A small network was shown many inputs. Here are its activations along a few directions, one row for each input.
In each table, some parts of the input vary, and every possible input appears once, in random order.
Descriptions start from the smaller parts, as in this example, which fits no table here: one of 6 places along a line, together with either a single point or one of 11 places along a line or (one of 3 separate values, together with one of 5 places around a ring).
Shared parts are said once, and a part with two or three values counts as separate values.

Other details of the inputs shift rows strongly along two fixed directions, in all tables alike. That doesn't count.

Table:
R1: [  7   1 -10  -6   1 -15   5  25  -4  -1  17 -25  -2]
R2: [  8 -29  16 -13 -11   8  16  16  10 -11   2 -19 -19]
R3: [-14  15 -11  -6   8 -13 -26  -3 -10  10  -2   8  -9]
R4: [ 11 -10  12 -24 -22  -2   1  12  -9  -2  10  -7   2]
R5: [-17  23 -15  12   9 -14 -19 -11   8  13 -17  32  -8]
R6: [-10  22 -11  12   9 -15  -8  -5  12  10 -23  36   3]
R7: [ 11 -10  -5 -10  -5   1 -34   7 -27  26   4   9  10]
R8: [  9 -18  -5 -19  -1  21   6   7 -14 -12  10  -9   4]
R9: [  7   0   6 -11  -5  -4 -30  -3 -39  12   5  18  -1]
R10: [-10  -4   5   4 -19   0  10 -16  -7  -3  -3   6   9]
R11: [ -9  18   6  18  13  -3 -22  -7   5  13 -21  21  16]
R12: [ 12  -7   2   3 -10 -12 -40 -14 -22   2 -16  20   2]
R13: [  3  -5 -13  12  -1  26  15 -12  13 -11  -3   6  -2]
R14: [  8  13   3  10   4  -9 -28   4 -12  13   5  -4  21]
R15: [ 15 -26   4 -16  -5  15 -11  17  -9 -18  14  -2  -8]
R16: [ -9   5  -4 -13  10 -19 -24   1   1   4  -1  23 -12]
R17: [ 13  -4  13 -19 -25 -10 -42  -1 -21   5   9  12   4]
R18: [-27  25 -24  38   0   3   6 -12  25   6 -20   6 -12]
R19: [-16   0 -17  38  -8  23   7  -9  16  15 -16  19  -3]
R20: [  2  -4  -1   5  -6  13  19 -18  16   2 -11  -8  -4]
R21: [-17  29 -25  47  -5   0   8  -9  25   6 -14   2  -4]
R22: [  0  -3  -1  -2 -11  10   4 -11   2  10 -14  -6   0]
R23: [  6  -8  13  -9  13  14  28   6  11 -14  13 -30  11]
R24: [  5 -10  13 -17  19   9  32   6  12 -14   6 -21   9]
R25: [ -7  16 -16  -1   4 -16 -27   3  -9  15  -1   1  -3]
R26: [ 14  -4  -7 -13  -4   8 -37   1 -29   5   1  13  11]
R27: [ -7  -2  -6 -27  13  -4  19   9  -1  -9   6  -9  -7]
R28: [  1  -2   6 -21  15  -1  25  13   4  -9   0 -10  12]
R29: [ 13  -4   5  -2   9   7  24   7   6 -12  18 -32  13]
R30: [ 12  -4  -2  -1   6   2  30   9   7 -12  20 -36   4]
R31: [  8 -16  15   5   4   1  15  28  13 -16  19 -25   1]
R32: [ -2   1  16  -3  14  -8 -25   3   0   4  -7  13  12]
R33: [  5  -8   7 -22 -20   6  11   3  -7  -5   9 -11   6]
R34: [-13  -1  -7 -22  11   0  13   8  -4  -8   8 -19 -12]
R35: [-10  11   8  16   7  15   4  -3   9   0  -6 -10  16]
R36: [  6  11 -11   4  -2 -22 -34   8  -8   9   8   0  -1]
R37: [-21  20 -20  28  10   6  25 -22  36  -2 -20  20 -18]
R38: [ -6  -6   5  10 -14   4  26 -23   9  -8  -1   2   3]
R39: [ 16  -7   1 -14  -6 -13 -31  -9 -34   7 -11   6  11]
R40: [ 14   7  11 -16 -11 -10 -31  -4 -36  22   2  10  -4]
R41: [ 14  -2   5 -19 -10  -6 -33  -6 -23  21  -8   1   9]
R42: [ -3  10   4   3  10 -15 -24  -2   7   4 -15  32  10]
R43: [  8  -8  12 -11  -6  -6 -39  -2 -38   4  11  21  -8]
R44: [  8 -14   7   6   0  -5  15  30  11 -14  21 -29  -6]
R45: [ 10 -32   6 -10  -6   9  -7  22  -7   3  16  -4  -8]
R46: [ -2  13  -1  24   2   8   5   0   7   0   1 -11  17]
R47: [ -9   2 -11  33 -10   9  11 -23   9  -4 -31  14  -3]
R48: [ 10  -1 -14  -8   6  -5  26  10   5 -10  20 -33  -2]
R49: [-11  18  -7  29  12   7  27 -17  38  -4 -24  19   4]
R50: [ 11  -8  12 -14  -5   8  29  -5  -4  -1  13 -15 -16]
R51: [ -1   6   7   1 -10   6   6  -9 -11  10  -2   4 -12]
R52: [  6  -5  11 -14 -18 -17 -27 -11 -32  11   3  12  17]
R53: [-13  20 -16  26  10   3  30 -16  38  -4 -25  25  -5]
R54: [ -1 -12  20  -3  11  10  20  25  10 -11  11 -28   7]
R55: [  1 -12 -11  14  -1  20  17  -7  13   8   2   3  -3]
R56: [  7  -6   2   6   2  -4  22  30   6  -9  20 -35   1]
R57: [  0  -6 -10 -16  11   0  28   8   8 -11  15 -31 -11]
R58: [-10  13  -6  35 -23  16  23 -27  34  -5 -15  16  -7]
R59: [ -8  -1   2   6  -4  11   5  -9 -16  -1   1  12  -9]
R60: [  1 -10   7 -23  11 -17  10  20  11 -11   2   8  -5]
R61: [ -1   3  16   5   7  -2 -32   4  -4   5   1   3  15]
R62: [  0  -1  -2 -26  13  -6  26  13   3 -10   1  -4   5]
R63: [-12 -16   4 -19  11  -3  13  22  12 -17  14 -16 -30]
R64: [ -4  -1   1  14  -2  15  22 -17   3  -5   2  10 -15]
R65: [ -3  16 -10  25  -1   2   5   2   4   2   3 -14  10]
R66: [ 15  -1  17 -14 -13 -12 -39  -3 -32  15   7  13 -12]
R67: [  6 -13  17 -13 -20 -18 -35 -10 -29   3   8  14   9]
R68: [ 13 -22   1 -15   0   6  27  -8  -3 -17   0 -18   0]
R69: [-26  21 -21  34   8  10  18 -23  33  -3 -16  10 -23]
R70: [ -2  -5  14 -17  16   8  18  11   2  -8   0 -16  14]
R71: [ -6   7  -9  -4   3 -18 -35   5  -5   9   3   4 -10]
R72: [ -7  20  -2  14  10 -11 -11  -5  11   9 -22  30  12]
Description of these inputs: one of 4 places along a line, together with either one of 8 places around a ring or one of 10 places around a ring.
Q: Changing only the place on the line of 4 turns R23 into R35. The same change can be made to R13. Which row results?
A: R8
Q: Which other rows does R25 become when the place on the line of 4 takes its other values? List them by row number.
A: R18, R57, R71
Q: Start at R11 and move only the place on the ring of 10, one step at a time. The first step leads to R54. Which rows follow, in order?
A: R14, R56, R1, R25, R3, R5, R6, R72
Q: Which other rows does R50 become when the place on the ring of 8 takes its other values? List them by row number.
A: R13, R20, R38, R55, R58, R64, R68

Table:
R73: [ -4  -3   2   3   1   3   8   2   8  -3  -4   5 -10]
R74: [ 0  5 -3 15 -5  1 -7 -7  4  5 -6  8  1]
R75: [ 18  -8  10 -43   4 -17 -38   6 -41   8  16  -4  14]
R76: [ -3  11  -8  12  -5   0 -15 -16  -2  11 -12  18   2]
R77: [ -2  11  -2  12  -3   2 -13 -16  -3   9 -11  18   4]
R78: [-4  4  2 14 -3  4 -4 -9  4  2 -8 10  2]
R79: [-2 -1  1  8 -4  6 10 -4  4 -3  0 -3 -4]
R80: [-5 -3 -2  4 -4  3  9  0  6 -4 -3  1 -8]
R81: [-6 11 -5  4  9 -6 12  4 12 -2 -1 -7  3]
R82: [-2  3 -2 12 -4  2 -7 -7  5  5 -9  9  2]
R83: [-2 -3 -1  8 -4  4  7  5  7 -3 -3  0 -4]
R84: [  9   0   2 -18  -1 -10 -29  -1 -24  10   4   5  12]
R85: [  2  -3  -4 -15  15  -3  16  14   5  -9  10 -19   4]
R86: [  4 -13   4  -9  -2   2  15  12   0 -10  11 -14  -6]
R87: [-1 -4  2  5 -4  4  9 -2  8 -5 -4  2 -2]
R88: [ -1  11  -5  12  -4  -1 -16 -16  -1  10 -13  20   3]
R89: [  5 -13   5  -8  -1   2  14  14   0  -8  10 -13  -5]
R90: [-8 12 -4  4 11 -6 10  6 14 -1  0 -6  1]
R91: [ -1   9  -3  13  -4   2 -17 -10  -4  10  -8  11   6]
R92: [  0  10  -2  14  -4   1 -17 -11  -5  10  -5  11   6]
R93: [  7 -13   5 -12  -3   2  14  10  -1  -8  12 -16  -3]
R94: [-4  8 -7  6 14  2 11  1 10 -3 -1 -9  6]
R95: [ -3   8  -2  17  -5   5  -5 -10   3   4  -5   7   1]
R96: [  2 -14   8 -12   2   2  11  15   1  -8   8 -11  -6]
R97: [  5  -1   1 -11  -1  -5 -11  -2 -13   4   0   6   3]
R98: [-4  8 -9  6 12  0 11  1 13 -3 -2 -6  4]
R99: [-6 12 -2  7 10 -2 13  1 11  0 -2 -9  5]
R100: [  2 -14   3 -14   0   2  18  10  -1  -7   8 -10  -7]
R101: [  6  -3   3 -17  -1  -9 -19   0 -19   5   9  -1   1]
R102: [-1 -3 -1  8 -5  3  9 -3  7 -4 -2 -2 -6]
R103: [ -4  11  -5  12  -5   2 -15 -16  -4   9 -10  13   3]
R104: [ 20  -6   7 -44   2 -17 -41   6 -45  10  22  -8  14]
R105: [  3 -14  10 -16   2   1  13  13   0 -11   8  -9  -7]
R106: [-3 -3 -1  7 -5  1  8 -1  6 -4 -1 -1 -7]
R107: [-3 -4  3  5 -3  2  9  0  7 -6 -4  4 -4]
R108: [-5 10 -4  5  8 -5 13  2 13  0 -2 -8  4]
R109: [-6  8 -8  3 15 -1  8  5 14 -4  0 -5  1]
R110: [-2 -3  2  9 -1  3  5  6  7 -3  1  0 -8]
R111: [ -1   9  -2  12  -5  -2 -18 -14  -1   8 -11  17   6]
R112: [  0   9  -5  12  -6  -1 -19 -10  -2  10  -9  13   5]
R113: [  2 -14   5 -18   3   2  16  13  -2  -7  10 -11  -9]
R114: [  2 -14   5 -18   1   2  14  13  -2  -9  10 -14 -10]
R115: [  3 -14   6 -12   1   2  11  17   0  -7   9 -13  -7]
R116: [-3 -2  0  5 -2  8 12 -3  5 -1 -2  1 -4]
R117: [-3 -4  3  8 -2  8  8  0  8 -2 -2  0 -1]
R118: [  7   1   3 -13  -2 -10 -27  -4 -21   8   1   8  10]
R119: [-2 -3  5  5 -2  6 10 -3  6 -5 -2  2 -1]
R120: [ -3   5  -6   9  -6   2  -5 -10   3   3  -8   9  -2]
Q: What is each input in this table made of?
A: one of 4 places along a line, together with either one of 2 separate values or one of 10 places around a ring
Q: Changing only the place on the line of 4 turns R96 into R82. The same change can be made to R104. Which row results?
A: R93
Q: Which other rows does R89 become when the place on the ring of 10 takes its other values? List them by row number.
A: R80, R83, R84, R86, R97, R100, R106, R107, R118
Q: Start at R101 and move only the place on the line of 4, one step at a time. The first step leads to R106. Which rows follow, in order?
A: R102, R79
Q: List by row number the other rows that have the place on the line of 4 in common with R92.
A: R77, R78, R79, R91, R94, R95, R99, R103, R116, R117, R119

Table:
R121: [  8   3   3 -22  10  -4  -9   1 -18   7   8  -2  13]
R122: [ -3  -9   7 -14  11   4  29  14  12 -10   6 -18  -6]
R123: [  2  11  -4  12  -5  -7 -48 -18 -13  18 -15  37   8]
R124: [ 13   5  -2 -22   4 -18 -21   6 -22   5  14  -9   9]
R125: [-23  12  -9  43  -2   5  26   2  38  -4 -15   8 -15]
R126: [  2 -17   5  -2   7  12  38  18  13 -19  16 -29  -4]
R127: [-17  -1  -6  43 -12  20  30 -10  30  -5 -17   9 -26]
R128: [  5  -3   0 -14  10   2   6   0  -8  -5   9 -10  10]
R129: [-17  10 -12  46  -1  15  25  -2  40  -5 -21   4  -7]
R130: [  3   4  -2 -28   7 -18 -16   3 -20   8   8  -1  11]
R131: [-15  33 -10  40   0  -7 -36 -23   7  15 -20  29   4]
R132: [  0 -23   6  -7  -2  11  22  17  12 -16   7  -7 -16]
R133: [ 10   2   5 -16   7  -3 -14   7 -19   8  12  -7  12]
R134: [ -2  29 -15   9   2 -17 -33 -23  -9  16 -13  25  10]
R135: [ 10   2  -4 -26   8  -7 -16   1 -20   6   3  -6  20]
R136: [ 10 -10   0 -26  -3  -2 -25   4 -28   4  10   2   0]
R137: [  8 -22  11 -20 -11   7  23   9  -6 -10  16 -19 -11]
R138: [  1   9 -10   0   5  -4  -3  -9   5   3  -5   1   8]
R139: [  3  -4  10   7 -11  -1  -7  -5  -2   1  -7  11   2]
R140: [  8 -22  14 -20 -14   5  23   9  -5 -12  15 -18  -7]
R141: [  2  -4   7 -13   7  -2   3  13  -2   0  10 -16   1]
R142: [  8  -6  -3 -11   3  -3   6   9   1  -4  12 -20   5]
R143: [-24  14  -5  40   5   8  27  -9  41 -11 -19  11 -15]
R144: [ -1  14 -11  10  -7  -3 -47 -24 -23  22 -13  29   2]
R145: [  9 -26  16 -16  -3   4  19  18   1 -14   9 -12  -6]
R146: [  0  -1   8   7 -15   2  -5  -8  -4   1  -7   9   1]
Q: What is each input in this table made of?
A: either one of 10 places around a ring or (one of 2 separate values, together with one of 8 places around a ring)
Q: Start at R127 and move only the place on the ring of 10, one step at a time. The first step leads to R137. Which rows follow, in order?
A: R140, R146, R139, R145, R123, R132, R136, R144
